These are the activations of a small network on made-up records, seen along a few directions, one row for each record.
Here are examples, each followed by its value of one field, Duru.
Records without Duru are marked missing.
The largest differences between rows may come from other fields.
In the rows, 500 means zero.
Random noise pushes rows far along 2 fixed directions. That doesn't count. These rows show it; they differ only by the noise:
[517 572 538 478 468 421 523 391 590 628 415 614 449 450 489 543 459 540
 463]
[517 399 320 510 555 575 587 692 349 458 668 342 422 506 585 407 608 421
 463]
[500 583 548 457 498 431 491 367 576 636 408 644 481 474 491 544 455 498
 487]
[503 399 317 495 585 592 564 689 324 455 676 352 447 528 592 400 613 380
 483]

[571 522 530 531 366 400 610 494 634 609 462 530 362 373 473 578 478 685
 414] | d4
[395 598 676 369 370 381 557 331 634 754 278 561 562 539 444 565 605 603
 561] | missing
[389 591 448 358 587 511 553 424 365 638 464 549 576 578 557 537 637 426
 578] | d7
[537 518 419 534 583 519 462 554 497 420 520 554 489 451 544 497 407 407
 493] | d8
[442 514 558 518 545 566 383 426 441 456 499 636 584 600 491 461 422 360
 598] | d1
[411 338 353 501 614 685 483 713 254 370 664 324 574 681 588 337 657 283
 583] | d13
[625 394 338 594 437 475 683 769 477 388 601 264 327 378 559 447 526 661
 406] | d8
[393 457 444 473 700 684 315 500 288 403 585 546 660 690 543 379 548 133
 651] | d13
[581 546 488 572 478 408 509 461 611 515 491 573 455 438 473 546 399 564
 465] | d6
[408 541 479 382 483 484 668 529 444 636 454 412 524 584 557 523 600 570
 590] | d2
[332 483 489 325 593 615 425 511 330 551 567 489 676 671 545 453 673 244
 670] | missing
[314 547 453 356 701 596 476 421 279 562 526 544 651 624 575 522 522 285
 696] | d2
[606 527 478 643 457 421 424 468 633 399 491 553 382 363 442 532 329 625
 413] | d12
[374 558 481 329 486 463 619 483 434 661 428 440 549 597 580 521 662 548
 570] | d10
[430 640 614 384 532 427 430 291 565 710 352 722 565 528 466 553 440 452
 545] | d3
[485 480 506 455 662 545 349 452 436 457 480 585 593 600 521 476 461 355
 544] | d12
[401 569 547 392 632 464 380 353 475 679 482 673 632 590 501 553 509 367
 571] | d9
[386 639 481 417 519 450 541 357 495 693 428 593 546 533 531 591 544 538
 577] | d7
[409 610 720 363 642 493 274 161 491 668 315 788 739 682 442 536 447 305
 636] | d5
[551 530 589 562 383 461 483 411 590 531 456 590 468 486 433 542 451 592
 418] | d5
[493 504 398 504 647 567 437 594 395 414 575 517 533 544 546 445 486 302
 553] | d6
[507 414 491 461 463 537 627 513 464 656 554 437 512 481 496 473 506 534
 426] | d11
[478 533 667 506 456 439 461 319 575 548 379 611 544 522 447 531 380 544
 548] | d1
[426 472 496 378 626 533 491 512 393 637 509 544 620 627 552 487 601 382
 573] | d4

Which value of Duru does each new row have?
[424 604 617 348 566 430 455 347 576 720 347 692 575 573 497 546 505 452
 560] | d4
[562 429 476 538 468 498 629 556 471 572 567 449 427 446 531 514 547 586
 446] | d4
[350 712 677 318 562 439 451 173 513 728 309 784 631 542 475 657 405 485
 681] | d2
[466 529 523 472 687 593 234 397 413 415 496 728 637 581 510 506 369 283
 579] | d12
[460 501 484 477 662 620 298 449 337 446 550 555 627 636 495 435 509 209
 584] | d5
[287 405 461 246 699 654 465 583 222 612 590 389 766 807 588 384 813 165
 712] | missing
[562 630 585 552 407 354 494 333 722 557 318 718 442 382 433 606 305 625
 446] | d6
[608 410 421 643 419 527 583 624 463 397 618 339 388 461 476 436 556 561
 364] | d5
[357 590 695 296 468 436 507 319 570 788 298 599 675 653 458 553 629 473
 632] | missing
[363 641 484 336 610 497 479 354 401 702 438 619 635 629 551 564 595 402
 643] | d7
[409 500 507 420 484 538 558 524 434 590 510 418 574 585 483 489 653 423
 567] | missing
[611 710 727 619 344 278 375 132 891 560 169 862 395 278 339 693 160 744
 389] | d12
[415 428 431 460 479 570 621 651 378 518 596 308 538 570 514 449 707 438
 534] | missing
[574 376 248 561 561 632 566 820 342 295 745 308 413 464 628 398 542 420
 461] | d8
